Each row below holds a small network's activations on one input, seen along a few directions.
Each table varies a few parts of the input and shows all the possible inputs, shuffled.
A made-up example of a description, with smaller parts first: values(2) and (point or line(11) or (line(4) and ring(8))).
Shared parts are said once, and a part with two or three values counts as separate values.

Other details of the inputs vary at random and push rows far along two fixed directions, the same in every table; ignore that.

Rows:
row 1: [ 19 -12  10  21   0  -6 -20 -14 -11   5  -4]
row 2: [  8  -6   1   4  13  -1 -18   4   7  -5 -13]
row 3: [  4   1   5   6  19  13 -26  -2   1 -25   5]
row 4: [-24  11 -19 -29 -24 -11  40  10  -3  20  -2]
row 5: [ 41  -3  19   4   7   7 -33  13  -3 -38  -6]
row 6: [  4  -7   9  12  11  14 -33   2  10 -18  -8]
row 7: [-48  12 -17 -21  -7  -7  53   0  13  31   0]
row 8: [ -8  -7  -8  23 -27  -3   3 -15 -11  33  -8]
row 9: [-38  15 -14 -34  31  -3  36  21  23 -15  13]
row 10: [ -3 -10   4  18 -11   6  -6 -17  -9  10   6]
row 11: [ 24   8   4  -6  -1   3  -7   5  -9 -21  -3]
row 12: [-14   6  -3 -28  39   5   6  30  26 -21   5]
row 13: [-22  -7 -17  12 -25  -6  25 -11 -12  36   3]
row 14: [ -3   0 -11  23 -21  -4   6 -23 -20  28   6]
row 15: [-41   5 -21 -34  33   7  22  30  21 -21   9]
row 16: [ 34  -2  10   9  34   4 -45   3   5 -37  -3]
row 17: [-16  11 -15 -43  12  -5  23  36  12 -22   6]
row 18: [ 19   4   5   7 -32  -8   0 -20 -24  13   3]
row 19: [ 23   5  20  11  26   9 -36  -4  14 -36   2]
row 20: [ 12 -10  22  25  -7   2 -17 -16   4   4  -3]
row 21: [  5  -1  -2  -1 -37 -13  18 -13 -20  23   6]
row 22: [-21  19 -14 -34  35   2  21  18  18 -14  13]
row 23: [  1  -9  -2  27 -19  -3  -5 -17 -18  20   3]
row 24: [  9  -1  14   4  12   7 -20   4  13  -2  -8]
row 25: [ 10  -7   3   6 -38  -4  18 -10 -18  24  -7]
row 26: [  3  -1  -1   2 -40  -3  20  -8 -15  27 -14]
row 27: [ 10 -12   2  11   2  -4  -9  -5  -1   7  -5]
row 28: [ 13  -3  14   5  16   4 -16   0   7  -6   5]
Description of these inputs: line(4) and (values(2) or ring(5)).
Question: The inputs of row 21 and row 17 match in every part but the line(4) part. If row 9 is changed in the same way as row 21 into row 17, which row does it become?
Answer: row 20
Question: A walk changes only the line(4) part. It starts at row 14 and steps to row 23. List the rest of the walk in order.
Answer: row 13, row 8
Question: Which other rows agree with row 7 in the line(4) part? List them by row number.
Answer: row 2, row 4, row 6, row 8, row 24, row 26

Rows:
row 29: [-25  -4  -7   5 -29   7  11 -10   3  33 -10]
row 30: [ 49   3  17  24 -21  -1 -34   2 -10 -29 -14]
row 31: [ -5   8  -7 -40   1  -9  13  25  -2 -27  -8]
row 32: [-11   9 -16  12   0  -7  14 -28 -16  28   7]
row 33: [ 29 -18  39  20   2   9 -27  -4  11  -8 -17]
row 34: [ -6  -1  11   7 -22   8  25 -33  -7  23   6]
row 35: [ 18   5  11 -15  41   1 -25   8  22 -41  17]
row 36: [-29   5 -31 -23  32  -8  28  19  13   8  -7]
row 37: [-40   9 -31 -13  17   3  25  12   2  -7  19]
row 38: [ 38  -2   8   3 -14   2 -14   9 -28  -3  -1]
row 39: [  0 -29  -7  26 -17   0 -14  -9  -6  19  -3]
row 40: [  7   5   7 -22  39  -9 -10  27  29 -20   1]
row 41: [-26  10   4  16 -28   4   9 -19 -11  24   9]
Question: What do these inputs look like to the network?
Answer: values(3) or (values(2) and ring(5))
Question: List by row number the other inputs of the same sort as row 37.
Answer: row 29, row 32, row 33, row 34, row 35, row 36, row 39, row 40, row 41
